Each row below is a small network's average activation on inputs in which a field has the value named, seen along a few directions.
Related values have similar rows: they may be neighbours, one step apart, or belong to one group.
In the rows, 500 means zero.
Random noise pushes rows far along 3 fixed directions. That doesn't count. These rows show it; they differ only by the noise:
[401 555 450 492 617 549 549 548 536 401 716 574 633]
[586 432 594 509 604 569 427 501 448 580 411 605 393]
[470 390 435 469 340 421 472 361 550 544 883 433 485]
[523 491 557 516 586 538 434 539 503 516 474 608 420]
[360 610 435 493 700 588 592 600 537 341 715 606 714]


Field Liri:
m9: [442 427 448 619 596 571 607 565 458 555 462 581 630]
m11: [547 664 492 496 578 578 475 554 402 447 216 504 558]
m12: [584 635 453 472 506 474 537 502 435 473 411 385 531]
m2: [550 569 569 416 448 433 452 520 598 464 491 398 484]
m4: [467 600 556 476 727 675 529 608 511 394 437 573 644]
m3: [557 443 552 392 676 726 652 444 381 468 601 387 758]
m5: [422 502 518 617 332 321 509 549 611 393 474 469 458]
m6: [518 429 544 495 492 495 458 447 479 553 609 532 412]
m1: [337 677 374 452 474 483 525 560 483 394 501 526 616]
m10: [476 273 397 519 367 410 588 350 496 578 703 376 593]
m8: [261 739 305 487 470 482 531 681 615 313 451 644 490]
m7: [414 705 527 617 447 302 501 679 725 378 285 510 381]
The values of Liri form 3 separate groups.
List the group mates of m2, in the order listed.
Answer: m4, m3, m6
List the group mates of m10, in the order listed.
Answer: m9, m5, m7

Field Bidus:
l15: [545 548 571 339 732 721 544 563 409 385 256 483 753]
l6: [615 423 698 377 559 605 413 426 420 658 583 451 408]
l16: [593 318 489 492 303 469 347 280 456 652 887 401 334]
l2: [379 581 391 612 385 424 261 620 722 452 545 680 278]
l14: [484 395 324 355 281 483 663 143 315 699 838 280 824]
l1: [349 529 587 644 677 546 410 735 593 346 237 771 379]
l13: [734 379 582 384 420 686 510 403 378 618 273 350 458]
l5: [466 618 617 350 677 592 631 560 541 378 680 496 629]
l12: [515 373 520 594 276 328 434 486 605 603 291 547 188]
l7: [621 454 754 481 700 683 382 475 381 612 415 605 394]
l8: [360 714 377 430 703 511 740 544 342 336 598 462 803]
l21: [424 687 538 656 570 440 472 744 585 426 305 552 486]
l20: [296 799 360 472 421 464 577 714 620 182 474 470 607]
l18: [416 612 464 520 499 316 547 669 643 369 510 632 640]
l11: [473 563 314 479 363 362 472 414 467 503 547 394 414]
l17: [399 285 399 531 618 561 697 375 413 460 652 506 748]
l19: [498 376 449 514 339 342 544 515 610 591 531 446 408]
l9: [580 543 534 619 596 448 509 563 497 459 359 371 569]
l10: [449 452 568 635 299 443 257 600 707 567 390 704 176]
l3: [493 559 431 544 601 524 430 521 515 514 590 657 422]
l4: [506 731 457 589 484 393 561 543 626 318 461 426 502]
The values of Bidus form a line.
Name the neighbours of l13, in listed order.
Answer: l15, l20
Name the neighbours of l5, in listed order.
Answer: l6
Name the neighbours of l12, in listed order.
Answer: l17, l19
Name the neighbours of l10, in listed order.
Answer: l2, l1
What is the length, in steps, of the shortest route from l3 to l14?
Answer: 13

Field Pibid:
g3: [576 696 571 441 510 297 575 539 405 290 427 321 522]
g12: [437 157 635 482 518 610 597 523 567 384 294 502 715]
g7: [397 497 493 620 360 699 444 305 528 524 702 487 240]
g10: [569 328 297 651 357 429 637 374 478 604 406 422 482]
g5: [542 681 455  92 428 526 507 470 545 613 626 568 563]
g9: [ 64 749 266 490 594 588 446 745 579  82 850 736 682]
g1: [567 383 566 568 266 388 525 356 656 586 775 520 183]
g6: [580 653 375 428 804 844 549 732 367 305 646 373 963]
g11: [222 658 351 498 576 230 459 664 576 511  99 560 417]
g2: [357 547 620 578 406 320 413 632 871 512 716 430 173]
g8: [672 335 458 697 362 337 505 386 429 805 591 515 563]
g4: [366 883 522 556 357 241 275 601 681 180 585 531 539]
The values of Pibid form 3 separate groups.
List the group mates of g4, in the order listed.
Answer: g3, g5, g6
List the group mates of g11, in the order listed.
Answer: g12, g10, g8
